These are the activations of a small neural network, seen along a few directions. Each row is one input.
In each table, some parts of the input vary, and every possible input appears once, in random order.
A made-up example of a description, with smaller parts first: one of 4 places along a line, together with either a single point or (one of 2 separate values, together with one of 5 places around a ring) or one of 11 places along a line.
Shared parts are said once, and a part with two or three values counts as separate values.

Other details of the inputs vary at random and push rows far along three fixed directions, the same in every table; ignore that.

Rows:
x1: [-10  -5  15  13  -5  -9  50  61  -9   7  30]
x2: [  4  27 -53 -39 -18  -6  18 -34 -74 -46 -16]
x3: [ 22 -21  37  31 -13  24 -19  22  76   0  17]
x4: [ 12 -24  26 -30  34 -24  22  28 -95 -48 -40]
x5: [-20   5  26  -1  13 -22  42  62  -9  21  25]
x6: [-18  -3 -60 -18  -2  48 -46 -44   7 -11  23]
x7: [-20 -20  23  27 -10 -25  36  62  -7   1   1]
x8: [ -5  23 -22  30 -46 -47  20 -22  12   6 -37]
x9: [-19  32 -13  20 -21 -37  21 -33  -6  46 -18]
x10: [ 13  31 -11  21  -8  17 -18 -74  86  50   7]
x11: [-46  14 -57 -39   4 -14 -10  -1 -83 -20 -29]
x12: [ 15   3 -31 -17  16  21 -56 -69   5  -6 -34]
x13: [ 16 -30  39  37 -16  14 -22  20  75   0   5]
x14: [ 22 -10  36  20 -11  37  -3  13  76   3  42]
x15: [ 43 -25  28 -30  52  30 -23  -3 -12 -21   3]
x16: [-37  23 -42  27 -41 -19  21  -1   8  24  -6]
x17: [ 10   0  28   7 -25  -8  52  52  -5 -12  17]
x18: [-20  42 -13   8 -20 -22  34 -42  -7  46   6]
x19: [-25  23 -10  25 -22 -43  14 -36  -4  42 -27]
x20: [ 44 -28  20 -15  28  24 -40  10  -4 -48  -7]
x21: [-10 -47  21 -21  50  18 -56  33  -9 -22  -2]
x22: [-28   8 -49 -36  17  39 -59 -45   7   1  16]
x23: [ 29   9  32   9  -9 -26  54  42  -5  -7   9]
x24: [ 28 -27  29 -28  51  29 -31  -2 -24  -6  16]
Each input here is: one of 4 places along a line, together with one of 6 places around a ring.
- Changing only the place on the line of 4 turns x15 into x4. The same change can be made to x1. Which row results? => x7
- Which other rows does x13 become when the place on the line of 4 takes its other values? List them by row number. => x3, x14, x17
- Which other rows does x16 become when the place on the ring of 6 takes its other values? List them by row number. => x3, x9, x11, x12, x20
- A walk changes only the place on the line of 4. It starts at x2 and steps to x23. List the rest of the walk in order. => x20, x8
